A small network was shown many inputs. Here are its activations along a few directions, one row for each input.
Each table varies a few parts of the input and shows all the possible inputs, shuffled.
Descriptions start from the smaller parts, as in this example, which fits no table here: values(2) and (point or line(11) or (line(4) and ring(8))).
Shared parts are said once, and a part with two or three values counts as separate values.
In the rows, 128 means zero.

Other details of the inputs vary at random and push rows far along two fixed directions, the same in every table; ignore that.

Rows:
r1: [104 107  94 153  97 115 107 113  94 109 127]
r2: [112 125 107 150  83 106 121 117 101  97 106]
r3: [114 140 156 105 140 130 131 176 121 112 117]
r4: [118 125 130 131 101 133 118 151 112 102 122]
r5: [100 135 143 105 160 130 124 169 110 124 131]
r6: [102 132 121 136  99 111 124 146  97  94 108]
r7: [108 150 175  90 150 156 121 214 116 105 132]
r8: [127 150 141 112 119 158 139 176 122 123 144]
r9: [174 161 165  93 185 166 152 144 182 150 132]
r10: [124 142 149 112 117 153 139 177 122 128 144]
r11: [ 95 118 112 138 109 123 103 138  89 107 131]
r12: [148 159 161  89 218 148 142 136 170 156 130]
r13: [162 121 119 150 126  88 148  50 167 143  96]
r14: [120 115 107 154  67 119 119 119 107 106 124]
r15: [162 129 154 106 200 131 130 100 181 162 126]
r16: [108 113 128 139  82 121 122 148 102 107 124]
r17: [144 152 168  88 213 142 149 137 171 167 134]
r18: [110 119  85 154  91 125 117 112  91 115 136]
r19: [100 129 150 108 152 134 121 168 112 131 140]
r20: [186 117  95 156 118 106 150  65 171 146 112]
r21: [115 109  78 156  96 112 126 129  94 121 136]
r22: [121 141 156 109 131 147 119 173 123 110 127]
r23: [150 117 105 151 140  95 138  43 157 158 116]
r24: [112 134 137 111 144 159 113 167 114 125 148]
r25: [158 128 125 130 163 122 131  73 167 157 131]
r26: [154 124  98 150 146 102 131  41 155 146 110]
r27: [107 118  86 153  97 118 119 114  90 112 131]
r28: [156 113 104 150 147 100 123  43 158 143 111]
r29: [157 104 106 152 135 105 131  44 160 157 121]
r30: [126 137 148 109 127 148 133 178 122 118 133]
r31: [168 129 111 151 121  98 145  47 168 141 103]
r32: [113 138 175  90 142 162 121 218 119 113 138]
r33: [106 112 132 135  93 110 112 150 101  97 113]
r34: [160 150 142 108 195 136 147  96 178 167 133]
r35: [182 127 101 155 114 120 141  48 168 141 111]
r36: [107 107  91 150  96 113 118 117  91 116 131]
r37: [117 128 128 131  95 130 137 153 108 116 130]
r38: [110 138 135 112 137 154 132 170 111 140 157]
r39: [105 116 133 139  83 115 118 146 102 107 124]
r40: [106 110  93 154  87 119 112 113  95 118 138]
r41: [117 120 136 133  90 133 123 151 114 117 132]
r42: [162 147 187  89 189 146 146 144 185 155 126]
r43: [115 116 112 151  74 107 118 118 105 103 118]
r44: [103 102 101 154  86 115 112 113  96 123 137]
r45: [ 97 104 106 152  93 103 111 113  94 120 131]
r46: [ 97 147 154  92 157 165 134 210 103 134 160]
r47: [171 149 132 112 183 154 149  98 178 173 148]
r48: [122 113 107 154  72 122 112 118 106 100 118]
r49: [171 147 163 108 174 130 154 103 189 161 119]
r50: [ 99 133 162  90 162 163 114 211 109 124 152]
Each input here is: values(2) and (point or (line(4) and ring(6))).
The inputs of r44 and r41 match in every part but the values(2) part. If r21 is changed in the same way as r44 into r41, which row does it become?
> r20
The inputs of r42 and r19 match in every part but the values(2) part. If r48 is changed in the same way as r42 into r19, which row does it become?
> r24
Change only the ring(6) part in r28. List by row number the other rows that result.
> r11, r15, r19, r25, r45

Rows:
r51: [148 113  82 181  76  88 109  66 132 107 119]
r52: [180 132 128 103 169 160 145 105 179 157 128]
r53: [181 141 164 123 163 120 142 121 194 155 108]
r54: [186 142 167 105 159 141 157  99 173 147 118]
r55: [173 164 137 111 164 141 137 105 191 151 130]
r56: [167 137 130 118 177 164 157 101 173 164 132]
r57: [ 95 166 176  88 129 153 133 247 113 116 124]
r58: [187 138 142 109 167 144 146 106 184 145 136]
r59: [ 72 111 132 146  34 119 104 186  41  65 131]
r60: [ 24  94 110 139  70 104  91 175  32 103 155]
r61: [171 127 146 127 180 157 136 102 173 167 143]
r62: [170 144 139 132 186 150 133 104 172 168 136]
r63: [107 132 164  87 143 181 105 236  99 116 162]
r64: [152 114 154 100 190 142 108  92 178 164 128]
r65: [171 152 141 115 166 149 145 103 196 140 134]
r66: [117  93 121 160  81  80 107  43 121 113  97]
r67: [157 148 135 106 209 117 135  99 176 136 121]
r68: [106 166 190  92 134 161 121 233  99 103 141]
r69: [150  91  98 171  66  79 140  74 127 117  90]
r70: [134 105  96 176  64  84 140  70 138 112  88]
r71: [ 42 120  90 149  52 120 120 184  37  93 157]
r72: [ 72 106 108 150  41 123  93 194  53  63 149]
r73: [ 32 115  86 152 101 109 102 178  17  78 126]
r74: [ 93 142 155  83 149 165 140 233  85 136 177]
r75: [106 134 190  93 129 156 127 249 115 110 139]
r76: [ 62 104  93 154  59 137 112 187  25  86 141]
r77: [ 97 163 150  82 144 179 111 233  97 122 148]
r78: [156 137 129 102 216 127 128  97 163 151 116]
r79: [ 94 151 155  86 145 187 119 231 102 112 152]
r80: [131  90  80 175  80  88 125  60 113 141 143]
r81: [118  88  97 164  89  84  95  50 132 111 115]
r82: [186 126 135 105 174 154 138 105 171 160 131]
r83: [120 103  91 167 108  52 130  66 119 109  75]
r84: [172 169 161 107 156 138 149  98 179 152 112]
r85: [179 149 159 103 154 147 164 100 181 144 114]
r86: [ 94 168 185  86 130 173 138 226 103  98 139]
r87: [139 119 155 115 199 146 120  88 172 172 132]
r88: [127 100  64 166  77  94 146  59 114 138 133]
r89: [106 149 158  92 149 174 102 238  98 116 155]
r90: [116  79 116 166  82  68 110  62 134 121  86]
r91: [104 106  65 164 125  61 129  51  98 133 121]
r92: [180 144 135 108 162 151 153 107 192 142 132]
r93: [130 107  74 180  85  80 122  62 112 142 136]
r94: [156 159 130 110 174 134 150 101 172 185 148]
r95: [178 134 154 109 155 135 166 118 195 152 104]
r96: [123 108  72 186  86 113 130  52 117 125 116]
r97: [ 99  91  52 202  43  31 114  16  66  75  72]
r98: [ 84 169 152  97 152 183 124 229  91 130 153]
Describe the family of inputs behind these rows.
> line(6) and (values(2) or ring(6))
The inputs of r77 and r84 match in every part but the line(6) part. If r82 is changed in the same way as r77 into r84, which row does it become?
> r54
Change only the values(2) part in r66. List by row number the other rows that result.
> r97
Start at r93 and move only the ring(6) part, one step at a time. The first step leads to r80. Which rows follow, in order?
> r74, r88, r71, r94
Change only the line(6) part in r87. List by row number the other rows that result.
> r60, r64, r66, r81, r90
Change only the values(2) part in r67. List by row number the other rows that result.
> r81
